Each row below is a small network's average activation on inputs in which a field has the value named, seen along a few directions.
Related values have similar rows: they may be neighbours, one step apart, or belong to one group.
In the rows, 500 means zero.
Strong random noise was added to every row along 9 fixed directions; ignore it. To show where, here is one row again and again, with new noise each time:
[375 409 453 469 147 470 460 630 752 289 490 477 663 161 557 538 627 505
 492 478]
[503 697 558 213 366 451 713 460 539 546 723 456 615 763 565 599 469 435
 613 544]
[637 610 469 457 571 573 387 296 225 463 331 382 359 572 431 423 758 538
 377 628]
[492 366 394 475 665 656 451 284 441 407 314 809 510 589 683 490 537 402
 477 497]
[486 494 446 555 467 583 373 504 520 596 404 467 472 411 532 515 519 507
 471 564]
[518 455 619 487 590 630 628 690 765 461 626 723 685 805 595 889 381 611
 396 455]
[393 554 456 592 500 515 387 527 398 438 313 411 502 474 479 460 457 437
 508 443]
[290 447 565 565 877 305 616 400 352 451 298 521 331 455 604 462 378 598
 427 555]
[416 581 489 170 403 407 579 338 492 673 693 405 475 356 655 259 542 532
 667 622]
[487 509 501 527 535 709 313 633 558 521 512 605 637 591 527 448 418 538
 539 342]
[379 432 437 749 498 494 327 581 528 392 227 562 500 311 487 465 446 438
 463 422]


Values of E:
e1: [557 432 517 734 238 404 520 805 952 522 605 536 619 250 317 710 398 553
 451 474]
e8: [357 285 509 481 754 645 509 546 328 492 438 302 442 515 651 670 493 708
 337 530]
e12: [355 376 443 590 410 599 555 642 448 122 355 336 638 598 392 772 486 412
 360 311]
e10: [490 640 494 599 386 327 529 482 448 747 618 341 340 413 405 331 354 323
 684 522]
e3: [452 735 592 439 415 324 667 601 411 580 596 199 510 678 404 660 407 444
 596 532]
e9: [309 377 571 687 596 144 791 531 512 295 376 599 450 444 564 670 317 371
 501 474]
e2: [498 585 409 434 524 560 432 449 454 787 612 501 512 623 458 250 208 331
 763 377]
e4: [638 575 417 531 561 347 369 189 218 698 338 451 204 273 471 150 693 424
 540 697]
e6: [285 342 398 434 480 655 551 546 622 628 461 433 566 471 771 784 347 453
 494 586]
e5: [496 335 455 356 404 592 625 449 470 486 586 296 447 411 625 685 679 546
 433 661]
e11: [476 446 515 280 677 692 452 505 480 765 746 274 521 431 549 395 431 859
 552 521]
e7: [466 414 474 422 366 448 611 529 637 414 657 650 615 486 509 450 411 339
 635 389]
E is arranged as a line.
Going along E from e6 by way of its neighbour e4, in what order are e12, e3, e2, e11 met?
> e3, e12, e2, e11
Which values are neighbours of e9? Give them in the order they are listed.
> e8, e5

Values of L:
l9: [440 415 471 469 696 578 511 382 214 393 369 478 459 577 648 472 529 493
 532 450]
l2: [496 404 430 536 544 674 369 477 357 287 443 542 517 504 454 325 550 438
 514 302]
l7: [348 518 497 452 656 536 498 560 505 831 624 303 443 442 499 394 212 616
 607 464]
l8: [792 739 593 440 390 627 383 545 509 787 657 233 433 631 365 646 722 727
 361 761]
l4: [390 441 454 508 449 471 574 529 519 621 562 451 477 482 583 582 339 373
 613 519]
l12: [348 380 437 669 729 292 663 350 433 321 111 647 425 480 542 661 387 380
 399 550]
l11: [538 504 687 701 673 362 451 666 682 509 528 722 450 450 481 467 475 688
 379 489]
l3: [186 411 489 336 737 457 613 504 528 666 568 361 516 390 663 438 201 636
 616 467]
l5: [247 434 390 412 770 464 585 255 233 416 214 437 457 499 706 463 407 458
 522 532]
l6: [331 458 321 540 508 822 235 469 278 535 190 410 489 623 645 546 461 284
 470 469]
l10: [691 517 565 680 712 460 484 434 349 198 373 675 421 677 240 473 618 543
 317 405]
l1: [247 384 569 538 743 495 557 626 366 346 464 509 582 594 637 469 261 488
 604 256]
L is arranged as a line.
Going along L from l9 by way of its neighbour l1, in what order are l7, l8, l3, l6 met?
> l7, l3, l8, l6
Which values are neighbours of l2? Give them in the order they are listed.
> l4, l10
